A small network was trained on invented records. Each row is its activation on one of them, seen along a few directions.
After each row come some of the record's fields: ROTER, MODA, BEV, PETEB, VUTUZ, REZU.
Not every record has every field; a missing one is written missing.
The largest differences between rows may come from other fields.
In the rows, 500 means zero.
Random noise pushes rows far along 3 fixed directions. That doesn't count. These rows show it; they differ only by the noise:
[427 638 741 456 554 483 363 393 318 541 692 428 648 678 658 550 411]
[488 511 577 564 499 463 427 401 440 478 495 540 544 515 525 462 417]
[587 537 609 560 439 422 550 492 470 460 287 621 661 456 477 500 436]
[541 719 852 418 482 419 541 527 346 549 467 526 863 646 606 674 474]
[466 403 407 627 532 525 282 306 407 407 523 478 329 467 569 233 275]

[393 289 334 696 489 469 556 316 707 475 594 657 323 449 266 590 627]
ROTER is ginez, MODA is sezat, BEV is mobid, PETEB is peb, VUTUZ is nofip, REZU is gine
[363 508 439 505 407 376 482 426 507 448 598 522 394 540 424 535 652]
ROTER is ginez, MODA is bofo, BEV is lati, PETEB is peb, VUTUZ is lozep, REZU is gine
[511 426 468 580 426 599 525 493 559 494 513 533 540 467 451 438 442]
ROTER is ginez, MODA is zud, BEV is lati, PETEB is peb, VUTUZ is lozep, REZU is gine
[635 477 468 453 470 402 655 678 592 444 411 476 559 411 540 547 583]
ROTER is ginez, MODA is zud, BEV is lati, PETEB is gato, VUTUZ is nofip, REZU is gine
[550 644 482 472 401 302 480 516 497 421 391 536 480 488 485 526 639]
ROTER is rana, MODA is vuvu, BEV is mobid, PETEB is gato, VUTUZ is lozep, REZU is gine
[475 509 371 703 471 619 376 284 352 424 424 515 423 498 443 267 264]
ROTER is ginez, MODA is vuvu, BEV is mobid, PETEB is tadof, VUTUZ is lozep, REZU is budi
[398 538 555 371 484 403 429 551 601 583 778 500 449 522 497 674 766]
ROTER is rana, MODA is zud, BEV is lati, PETEB is gato, VUTUZ is lozep, REZU is gine
[515 446 490 668 418 522 626 441 581 538 389 547 545 509 361 497 476]
ROTER is ginez, MODA is tek, BEV is mobid, PETEB is gato, VUTUZ is lozep, REZU is gine
[478 627 562 531 395 472 568 514 451 411 207 567 643 500 574 450 432]
ROTER is rana, MODA is bofa, BEV is lati, PETEB is peb, VUTUZ is nofip, REZU is budi
[721 716 578 373 390 249 655 751 331 344 163 580 674 483 698 460 462]
ROTER is rana, MODA is bofo, BEV is lati, PETEB is peb, VUTUZ is nofip, REZU is gine
[564 670 680 406 492 393 704 578 514 582 556 529 704 525 590 758 710]
ROTER is mesov, MODA is tek, BEV is mobid, PETEB is peb, VUTUZ is nofip, REZU is budi
[529 515 523 289 618 464 505 680 491 575 760 494 509 545 610 634 570]
ROTER is rana, MODA is bofo, BEV is lati, PETEB is tadof, VUTUZ is nofip, REZU is budi
[661 455 499 648 519 672 610 514 471 474 406 604 595 507 490 307 189]
ROTER is ginez, MODA is tek, BEV is mobid, PETEB is peb, VUTUZ is lozep, REZU is gine
[279 435 442 659 486 460 511 315 774 572 849 592 279 530 198 803 921]
ROTER is mesov, MODA is vuvu, BEV is mobid, PETEB is gato, VUTUZ is lozep, REZU is gine
[405 420 521 381 684 562 220 400 398 542 892 220 285 563 736 401 351]
ROTER is rana, MODA is sezat, BEV is lati, PETEB is peb, VUTUZ is nofip, REZU is budi
[477 524 522 512 526 597 417 449 314 533 429 374 617 607 581 430 373]
ROTER is ginez, MODA is sezat, BEV is lati, PETEB is tadof, VUTUZ is lozep, REZU is budi
[664 685 540 306 526 264 607 665 416 475 693 618 574 635 728 615 607]
ROTER is rana, MODA is tek, BEV is mobid, PETEB is gato, VUTUZ is nofip, REZU is gine
[611 506 351 462 559 525 471 501 329 446 567 403 427 504 663 280 242]
ROTER is ginez, MODA is tek, BEV is mobid, PETEB is tadof, VUTUZ is lozep, REZU is budi
[446 574 683 394 431 600 535 514 500 474 245 256 659 526 555 545 508]
ROTER is ginez, MODA is bofa, BEV is lati, PETEB is peb, VUTUZ is lozep, REZU is gine
[525 636 754 331 507 485 549 680 404 639 561 266 672 627 651 664 601]
ROTER is mesov, MODA is zud, BEV is lati, PETEB is gato, VUTUZ is lozep, REZU is gine
[405 533 524 295 675 756 219 483 299 543 638  44 342 634 808 263 196]
ROTER is mesov, MODA is bofa, BEV is lati, PETEB is tadof, VUTUZ is lozep, REZU is budi
[449 355 283 545 488 499 460 494 575 574 529 489 269 381 421 486 522]
ROTER is mesov, MODA is bofo, BEV is lati, PETEB is tadof, VUTUZ is lozep, REZU is budi
[414 269 474 768 460 642 623 394 736 588 370 581 536 412 197 565 510]
ROTER is ginez, MODA is sezat, BEV is lati, PETEB is peb, VUTUZ is lozep, REZU is budi
[530 501 629 496 519 509 674 475 576 635 516 679 710 550 412 604 509]
ROTER is ginez, MODA is bofa, BEV is mobid, PETEB is peb, VUTUZ is nofip, REZU is budi
[607 615 500 492 517 438 530 497 360 463 342 589 615 529 629 400 361]
ROTER is rana, MODA is bofa, BEV is mobid, PETEB is tadof, VUTUZ is nofip, REZU is budi
[290 430 682 651 565 761 379 270 460 677 674 396 576 646 347 538 393]
ROTER is ginez, MODA is sezat, BEV is missing, PETEB is tadof, VUTUZ is lozep, REZU is budi
[574 247 326 614 491 629 605 537 638 508 296 579 383 269 270 490 476]
ROTER is ginez, MODA is sezat, BEV is lati, PETEB is tadof, VUTUZ is lozep, REZU is budi
[599 337 397 689 425 631 634 522 598 457 123 753 653 348 294 324 312]
ROTER is ginez, MODA is bofa, BEV is lati, PETEB is tadof, VUTUZ is nofip, REZU is budi
[592 507 541 480 463 595 597 580 515 499 482 616 640 429 529 432 450]
ROTER is ginez, MODA is zud, BEV is lati, PETEB is peb, VUTUZ is nofip, REZU is budi
[292 385 413 508 591 514 272 310 468 454 905 477 186 580 436 447 560]
ROTER is ginez, MODA is bofo, BEV is missing, PETEB is gato, VUTUZ is nofip, REZU is gine
[528 487 517 520 504 566 439 512 428 401 264 406 464 474 634 358 323]
ROTER is rana, MODA is sezat, BEV is lati, PETEB is peb, VUTUZ is nofip, REZU is gine
[673 594 658 468 388 510 580 594 460 456  85 523 668 483 485 605 507]
ROTER is rana, MODA is sezat, BEV is missing, PETEB is gato, VUTUZ is lozep, REZU is gine
[633 468 432 392 626 560 444 656 451 439 417 330 449 431 680 378 381]
ROTER is rana, MODA is sezat, BEV is lati, PETEB is tadof, VUTUZ is nofip, REZU is budi
[469 620 611 378 560 441 408 417 279 491 649 466 484 628 677 457 392]
ROTER is mesov, MODA is bofo, BEV is mobid, PETEB is peb, VUTUZ is nofip, REZU is budi
[606 431 486 383 476 476 463 625 427 399 362 319 515 442 644 380 431]
ROTER is ginez, MODA is zud, BEV is lati, PETEB is gato, VUTUZ is nofip, REZU is gine
[711 529 396 376 559 326 597 670 593 426 637 654 428 485 568 517 605]
ROTER is rana, MODA is tek, BEV is mobid, PETEB is gato, VUTUZ is nofip, REZU is gine
[531 514 482 535 509 426 552 478 540 460 550 675 482 559 510 608 552]
ROTER is rana, MODA is sezat, BEV is mobid, PETEB is peb, VUTUZ is nofip, REZU is gine
[361 402 386 671 428 486 505 385 580 511 444 560 386 416 222 495 592]
ROTER is ginez, MODA is bofo, BEV is missing, PETEB is tadof, VUTUZ is lozep, REZU is budi
[391 429 563 623 539 582 452 427 487 652 633 516 565 528 375 585 512]
ROTER is mesov, MODA is sezat, BEV is lati, PETEB is tadof, VUTUZ is lozep, REZU is budi
[583 532 552 288 644 760 317 630 359 594 594 112 478 513 806 320 235]
ROTER is mesov, MODA is zud, BEV is lati, PETEB is tadof, VUTUZ is lozep, REZU is budi

Which values does each new row have?
[601 490 368 538 362 318 620 491 601 300 298 610 434 340 381 508 703]
ROTER is ginez, MODA is vuvu, BEV is mobid, PETEB is gato, VUTUZ is nofip, REZU is gine
[538 417 337 597 333 534 568 499 632 455 150 592 407 285 366 383 460]
ROTER is mesov, MODA is bofa, BEV is lati, PETEB is peb, VUTUZ is lozep, REZU is budi
[491 770 675 476 430 345 526 497 429 496 536 569 664 696 519 708 655]
ROTER is rana, MODA is vuvu, BEV is mobid, PETEB is gato, VUTUZ is lozep, REZU is gine
[511 478 614 402 500 539 591 538 528 557 370 406 664 522 558 562 488]
ROTER is ginez, MODA is bofa, BEV is lati, PETEB is peb, VUTUZ is nofip, REZU is budi
[598 684 591 478 430 518 527 476 208 434 202 514 758 608 597 282 254]
ROTER is ginez, MODA is bofa, BEV is mobid, PETEB is tadof, VUTUZ is lozep, REZU is budi
[623 338 387 531 537 469 546 550 673 494 476 570 412 323 457 467 536]
ROTER is rana, MODA is sezat, BEV is lati, PETEB is peb, VUTUZ is nofip, REZU is budi
[432 522 481 504 466 495 540 423 575 511 351 441 424 475 436 521 531]
ROTER is mesov, MODA is bofa, BEV is mobid, PETEB is peb, VUTUZ is lozep, REZU is budi
[483 338 413 695 508 590 632 447 692 627 576 619 434 422 275 530 499]
ROTER is ginez, MODA is tek, BEV is mobid, PETEB is peb, VUTUZ is lozep, REZU is budi
[469 424 474 432 544 540 621 673 674 648 692 434 501 470 414 702 639]
ROTER is ginez, MODA is zud, BEV is lati, PETEB is tadof, VUTUZ is lozep, REZU is budi
[329 387 395 526 551 647 426 417 595 531 665 420 340 483 419 486 497]
ROTER is ginez, MODA is bofa, BEV is lati, PETEB is tadof, VUTUZ is lozep, REZU is budi
[650 502 754 363 579 670 699 817 533 682 528 439 786 491 467 730 498]
ROTER is ginez, MODA is zud, BEV is lati, PETEB is tadof, VUTUZ is lozep, REZU is budi
[294 382 542 606 518 666 516 402 731 648 596 384 538 465 289 680 578]
ROTER is ginez, MODA is bofa, BEV is lati, PETEB is tadof, VUTUZ is lozep, REZU is budi
[627 466 413 646 440 484 603 423 531 384 322 754 560 401 350 373 439]
ROTER is ginez, MODA is vuvu, BEV is mobid, PETEB is peb, VUTUZ is nofip, REZU is budi
[529 468 407 603 514 635 381 352 382 414 347 409 438 496 442 199 280]
ROTER is ginez, MODA is vuvu, BEV is mobid, PETEB is tadof, VUTUZ is lozep, REZU is budi
[627 643 576 306 503 463 557 671 421 465 369 543 684 564 716 480 349]
ROTER is rana, MODA is bofa, BEV is lati, PETEB is peb, VUTUZ is nofip, REZU is budi
[485 517 524 363 579 402 565 609 600 609 709 543 600 581 557 747 648]
ROTER is rana, MODA is bofa, BEV is lati, PETEB is tadof, VUTUZ is nofip, REZU is budi
[393 435 288 496 484 421 411 382 499 347 493 404 121 455 464 349 580]
ROTER is ginez, MODA is bofo, BEV is mobid, PETEB is gato, VUTUZ is lozep, REZU is gine
[425 411 537 619 440 554 469 383 618 582 439 486 432 451 281 601 598]
ROTER is mesov, MODA is sezat, BEV is missing, PETEB is gato, VUTUZ is lozep, REZU is gine
[841 439 370 537 565 547 565 667 410 404 239 574 544 354 637 110  52]
ROTER is rana, MODA is tek, BEV is mobid, PETEB is tadof, VUTUZ is nofip, REZU is budi
[471 528 593 509 426 632 474 435 445 501 367 447 649 521 507 423 320]
ROTER is ginez, MODA is bofa, BEV is lati, PETEB is peb, VUTUZ is lozep, REZU is budi
